Each row below is a small network's average activation on inputs in which a field has the value named, seen along a few directions.
Related values have similar rows: they may be neighbours, one step apart, or belong to one group.
(in the rows, 500 means zero)
Random noise pushes rows far along 17 fixed directions. That doesn't count. These rows show it; they differ only by the noise:
[512 623 525 565 507 436 430 489 534 428 469 388 510 463 547 554 617 627
 547 361 541 670 221 513 554 666 430 444 546 647 528]
[554 653 429 423 669 358 589 581 626 423 491 485 409 380 484 468 330 536
 521 499 595 533 389 420 420 659 509 502 445 670 576]
[445 525 504 470 648 501 558 513 517 612 649 539 545 582 415 463 423 500
 562 426 489 354 544 164 508 532 520 288 666 695 483]
[458 644 564 597 548 550 531 479 422 498 445 405 546 600 443 524 565 525
 451 450 508 663 439 309 544 607 461 412 375 535 552]
[442 416 497 670 525 570 519 472 645 736 538 568 543 676 547 505 409 389
 499 365 433 591 621 273 585 868 527 452 376 502 421]
[613 568 453 234 475 452 716 525 373 411 490 317 525 574 450 618 388 479
 623 523 589 431 544 610 398 330 697 473 583 540 539]
[544 561 420 472 543 467 691 502 625 513 510 586 619 461 638 511 368 514
 649 508 472 566 424 636 405 550 613 634 501 492 514]
[539 539 418 539 653 430 513 582 570 572 529 611 495 320 542 519 472 611
 421 707 454 452 265 713 501 344 532 533 575 588 501]
[502 404 425 429 369 306 374 517 387 460 359 535 468 619 547 574 631 358
 422 487 497 628 461 751 580 575 488 681 597 406 555]
[587 378 506 534 518 548 797 438 513 465 537 540 557 544 494 602 403 692
 535 558 626 343 464 673 267 458 651 472 490 437 355]
[459 422 524 564 391 579 487 413 327 465 509 542 614 679 658 590 617 522
 430 444 531 634 474 620 424 375 515 591 449 380 537]
[509 422 561 611 422 516 376 507 751 513 291 517 444 224 383 353 460 451
 471 682 518 417 395 735 374 527 557 529 330 421 356]
[366 537 542 500 475 555 335 537 432 569 379 624 474 539 562 415 627 264
 417 704 338 606 658 320 562 269 522 595 541 445 559]
[493 587 604 423 574 436 458 472 383 461 593 487 359 548 599 588 554 725
 371 529 447 430 625 576 688 458 549 530 537 286 496]
[529 525 481 649 502 515 539 430 489 566 341 594 617 357 435 596 733 642
 459 713 370 600 336 748 568 394 463 544 512 393 441]
[517 441 511 551 393 453 536 435 441 508 483 457 565 590 452 579 650 565
 558 289 514 600 423 543 574 820 496 469 652 549 461]
[509 756 548 633 564 660 551 583 493 472 438 425 318 332 476 510 595 632
 504 473 419 592 438 267 679 515 446 463 451 541 569]
[372 516 599 593 535 467 429 606 392 600 489 599 455 644 526 397 520 413
 312 575 387 495 465 485 642 564 600 568 595 431 522]
[490 344 460 598 423 601 608 561 426 632 620 543 494 666 512 536 571 459
 542 447 415 363 611 528 677 539 526 529 715 383 394]


Field Z:
z1: [442 529 584 488 446 378 487 639 450 331 314 456 312 703 571 488 544 332
 496 563 528 504 398 428 541 467 474 598 633 445 515]
z14: [441 606 499 665 508 619 534 617 408 510 534 558 407 608 634 388 435 405
 346 502 373 699 631 404 693 647 432 735 287 314 618]
z5: [555 541 412 394 617 278 668 430 471 408 338 631 491 523 382 650 524 600
 536 619 491 468 513 466 493 426 391 479 531 443 528]
z16: [499 486 497 485 378 426 504 534 473 362 321 534 465 544 473 473 543 441
 627 420 491 422 375 578 479 424 498 562 619 438 496]
z11: [542 463 473 470 458 508 572 354 367 349 539 615 563 374 503 492 521 671
 423 384 600 687 595 519 301 648 438 606 367 552 632]
z13: [525 484 495 438 558 412 511 551 516 433 567 472 508 368 388 380 400 514
 443 652 572 391 430 621 413 464 456 474 526 582 491]
z7: [603 384 403 548 524 610 682 657 463 541 634 401 441 423 356 474 424 454
 407 674 599 339 551 642 466 478 519 513 496 544 444]
z9: [483 438 557 549 522 660 666 456 425 603 579 555 656 537 382 428 381 536
 479 537 477 418 570 397 358 439 630 382 459 575 465]
z8: [514 640 595 478 614 404 627 500 530 468 418 434 405 588 471 541 468 586
 471 582 471 532 599 391 588 730 602 489 442 415 432]
z4: [478 657 523 486 663 302 524 543 665 376 428 423 494 521 451 423 423 471
 560 588 553 570 398 350 514 686 315 464 403 533 498]
z2: [598 450 474 349 466 408 487 391 664 470 349 585 430 304 526 604 476 532
 562 585 501 492 615 641 389 480 550 578 450 430 469]
z10: [573 482 390 515 480 602 571 681 433 532 687 245 520 578 579 498 493 352
 493 600 551 613 480 586 548 484 525 564 546 666 487]
z12: [496 546 505 595 409 661 483 539 498 387 534 377 525 445 550 411 465 434
 530 352 601 594 425 509 431 477 356 584 272 449 613]
z3: [515 475 584 409 476 474 409 465 469 520 499 364 511 632 586 573 519 506
 457 582 500 549 553 546 505 454 642 441 497 541 417]
z15: [548 570 390 395 486 442 574 503 595 478 479 568 548 509 641 567 306 450
 695 295 492 446 381 657 472 396 523 620 451 394 629]
z6: [426 526 526 671 585 456 605 480 644 468 465 704 503 498 492 405 499 597
 547 444 456 438 474 404 509 733 404 567 497 344 427]
The values of Z form a ring.
- Fewest steps between z4 and z7? => 5
- Name the neighbours of z2, in listed order. => z12, z15
- Name the neighbours of z9, in listed order. => z14, z16
- Name the neighbours of z5, in listed order. => z11, z13

Field U:
u4: [722 530 292 329 426 579 784 690 239 252 634 383 354 224 391 434 429 585
 516 431 642 470 537 732 455 446 480 722 564 588 700]
u11: [463 756 522 485 648 472 660 560 355 334 658 515 519 424 357 330 435 708
 451 313 582 359 416 472 519 601 438 530 456 398 674]
u9: [493 296 415 452 452 382 531 637 226 589 512 494 461 818 464 574 514 297
 273 581 555 513 515 621 519 550 692 539 713 615 498]
u1: [413 657 495 684 626 580 431 386 679 601 455 560 751 459 527 508 426 486
 563 374 487 695 177 266 401 455 304 325 205 656 637]
u10: [234 554 764 632 483 352 134 477 804 424 473 814 405 540 940 262 543 574
 616 350 358 417 283 459 540 615 584 636 758 351 382]
u12: [486 263 420 699 558 698 593 507 616 673 717 533 510 714 658 570 584 440
 523 653 527 600 742 125 439 581 487 388 604 747 249]
u8: [367 764 496  89 643 101 361 581 654 319 510 474 462 613 550 288 544 219
 807 586 394 412 813 216 707 548 368 652 873 353 534]
u2: [507 680 446 264 519 606 735 702 155 489 700 279 668 284  12 108 425 175
 356 769 512 515 896 470 510 561 510 625 506 555 760]
u3: [463 545 549 404 440 241 229 468 601 469 294 557 469 227 334 359 624 441
 436 409 497 639 352 589 470 920 554 541 615 676 553]
u15: [511 465 507 498 637 618 361 399 650 821 759 684 462 268 577 532 263 670
 367 289 406 334 651 476 555 562 607 401 323 497 564]
u5: [506 591 438 718 528 679 548 540 523 803 723 278 962 456 304 341 414 464
 575 526 288 492 326 825 806 522 376 426 270 368 486]
u16: [494 622 400 425 402 692 637 730 647 441 610 205 496 549 380 185 343  93
 918 467 441 372 839 183 664 519 426 552 549 442 445]
u13: [596 582 315 339 499 407 866 516 427 473 373 589 647 684 848 783 477 372
 694 660 422 908 430 558 375 346 626 768 647 636 644]
u14: [440 417 507 775 461 829 702 671 708 694 533 703 494 395 685 367 408 348
 595 846 239 340 611 632 590 203 563 745 513 187 345]
u7: [560 508 671 463 324 442 611 255 247 388 183 500 658 461 182 614 722 788
 548 385 458 484 338 705 424 536 652 355 631 444 448]
u6: [456  28 604 674 326 637 358 557 543 562 463 509 164 673 356 482 548 355
 382 538 605  80 715 298 515 466 432 291 588 442 189]
The values of U form a ring.
- Name the neighbours of u7, in listed order. => u4, u16
- Name the neighbours of u6, in listed order. => u5, u13
- Name the neighbours of u10, in listed order. => u11, u9
- Name the neighbours of u1, in listed order. => u2, u14

Field S:
s5: [498 475 407 351 642 348 385 424 489 465 753 677 419 287 514 501 582 661
 296 586 576 569 746 455 509 623 312 545 578 617 606]
s10: [433 596 642 457 298 780 353 694 496 660 522 465 325 400 838 419 465 313
 625 299 292 586 483 356 582 409 958 621 870 773 605]
s6: [507 485 445 420 642 382 531 593 447 333 550 276 485 982 502 580 377 369
 570 446 783 309 385 329 372 259 429 339 492 502 446]
s1: [524 550 547 536 556 496 635 389 424 459 565 441 694 675 569 638 549 750
 600 536 463 487 367 623 573 258 418 410 513 364 440]
s8: [604 650 747 378 357 660 746 396 293 367 616  70 715 317 132 335 473 696
 477 433 659 512 626 768 376 816 693 431 283 403 510]
s2: [465 710 513 482 702 252 633 507 541 415 757 366 731 643 494 507 467 706
 616 306 582 457 167 619 625 787 315 419 631 481 536]
s11: [400 447 685 932 627 559 469 476 867 336 350 589 302 741 788 508 389 611
 467 515 704 540 243 104 223 597 304 385 104 507 288]
s12: [533 735 393 705 730 557 534 812 650 539 666 490 188 309 615 403 425 621
 529 444 416 444 197 267 790 615 404 475 592 754 542]
s7: [471 301 575 500 512 547 420 294 619 633 216 685 345 557 395 707 552 476
 439 673 459 451 850  66 335 437 609 255 403 548 280]
s3: [465 574 628 307 377 360 403 576 559 497 387 643 426 226 608 272 527 360
 556 618 274 604 572 601 532 633 734 745 807 609 580]
s9: [327 451 649 479 226 744  97 271 467 471 400 440 657 623 840 587 765 378
 672 302 445 819 542 216 363 162 529 405 554 633 491]
s4: [571 405 251 688 717 347 751 531 745 660 475 699 667 549 549 565 286 468
 516 733 471 479 281 765 433 586 488 589 375 434 380]
The values of S form 4 separate groups.
- List the group mates of s5, in the order listed. => s8, s2
- List the group mates of s12, in the order listed. => s7, s9, s4
- List the group mates of s3, in the order listed. => s1, s11
